A small network was trained on invented records. Each row is its activation on one of them, seen along a few directions.
Records have a field called L. Each example row is followed by its value.
The word none means that the record has no L.
Other fields move the rows too, some of them a lot.
-.11; -.03; -.30; .09; -.28; .35; .00; .08; -.12 -> l8
-.20; -.16; -.23; -.07; -.56; .40; -.15; -.05; -.32 -> l8
.14; .08; .30; .04; .18; -.27; .02; .10; .41 -> l6
.18; -.21; .03; -.06; .15; .10; .03; .20; -.11 -> l3
.08; -.20; -.16; .03; -.43; .58; -.26; -.06; -.21 -> l7
.16; .09; .19; .11; .30; -.40; -.06; .14; .14 -> l8
-.12; -.16; -.12; -.06; -.16; .21; .11; .12; -.08 -> l3
.09; .23; .18; .19; .15; -.23; .19; -.12; -.05 -> l1
-.11; .22; -.15; -.16; -.18; .35; .02; .02; -.21 -> l4
.11; -.13; -.16; -.13; -.31; .44; .02; -.11; .01 -> l6
.04; .13; .24; .19; .16; -.10; -.10; -.03; .10 -> l7
.04; .05; .12; .10; .38; -.27; -.21; .03; .14 -> l5
-.01; .20; .06; .27; .27; -.13; .12; -.08; .22 -> l7
.27; .13; .41; .09; .33; -.29; -.06; .19; .38 -> l6
.12; .20; .27; .17; .38; -.33; -.01; .09; .06 -> l8
.00; .19; .11; -.24; .16; -.41; .01; .00; .20 -> l4
.05; -.08; .07; .03; -.28; .41; -.30; .26; -.20 -> none
-.10; .00; .00; .11; -.53; .54; -.10; .01; -.44 -> l1
.09; .15; .11; .12; .27; -.29; .23; .05; .53 -> l6
-.13; -.03; .00; -.02; .03; .22; .19; .08; -.16 -> l3
.02; -.08; -.02; .10; -.59; .51; -.23; .12; -.41 -> l1
.28; .30; .30; -.04; .53; -.52; -.10; .29; .21 -> l4
.08; -.06; .05; -.07; .30; -.21; -.12; -.23; .10 -> l5
-.03; -.16; -.31; -.04; -.21; .51; -.17; -.18; -.23 -> l5
.13; .05; .12; .19; -.05; -.34; -.05; .07; -.01 -> l1
-.04; .14; .23; .14; .41; -.20; -.16; -.01; .07 -> l5
.14; .12; .46; .10; .79; -.61; .19; .22; .22 -> l3
.30; -.01; .15; .13; .28; -.22; -.10; -.05; .17 -> l7
.10; .23; .06; -.18; .32; -.50; .03; .04; .14 -> l4
.28; .11; .38; .13; .42; -.39; -.15; .28; .19 -> none

Here are new rows. What is L for each?
-.07; .18; -.02; -.14; -.16; .33; -.13; .16; -.23 -> l4
-.04; -.10; .02; -.06; -.41; .49; -.14; .11; .03 -> l6
.15; .02; .20; .00; .71; -.71; .25; .13; .30 -> l3
-.21; -.15; -.20; .05; -.38; .54; -.36; .04; -.27 -> l5
-.21; -.03; -.28; -.30; -.57; .34; -.19; .03; -.20 -> l4
-.12; -.18; .00; -.16; .01; .11; .12; .08; -.09 -> l3
.00; .07; .35; .01; .61; -.59; .26; .04; .14 -> l3
.16; -.07; .05; -.02; .04; -.11; -.07; -.24; .14 -> l7
.04; -.02; -.19; -.36; -.25; .31; -.10; -.05; -.18 -> l4
-.13; -.16; -.17; .10; -.60; .60; -.30; .02; -.24 -> l7
.11; -.02; .06; .00; .37; -.23; -.05; -.20; .15 -> l5
-.10; .07; -.25; -.26; -.26; .22; -.07; .06; -.13 -> l4
-.26; -.20; -.25; -.05; -.74; .68; -.19; -.18; -.21 -> l7
.03; .03; .12; .00; -.04; -.22; .08; -.03; .39 -> l6
-.11; -.01; -.31; .15; -.27; .34; .01; .08; -.16 -> l8
.08; -.02; .21; -.03; .53; -.64; .20; .10; .20 -> l3
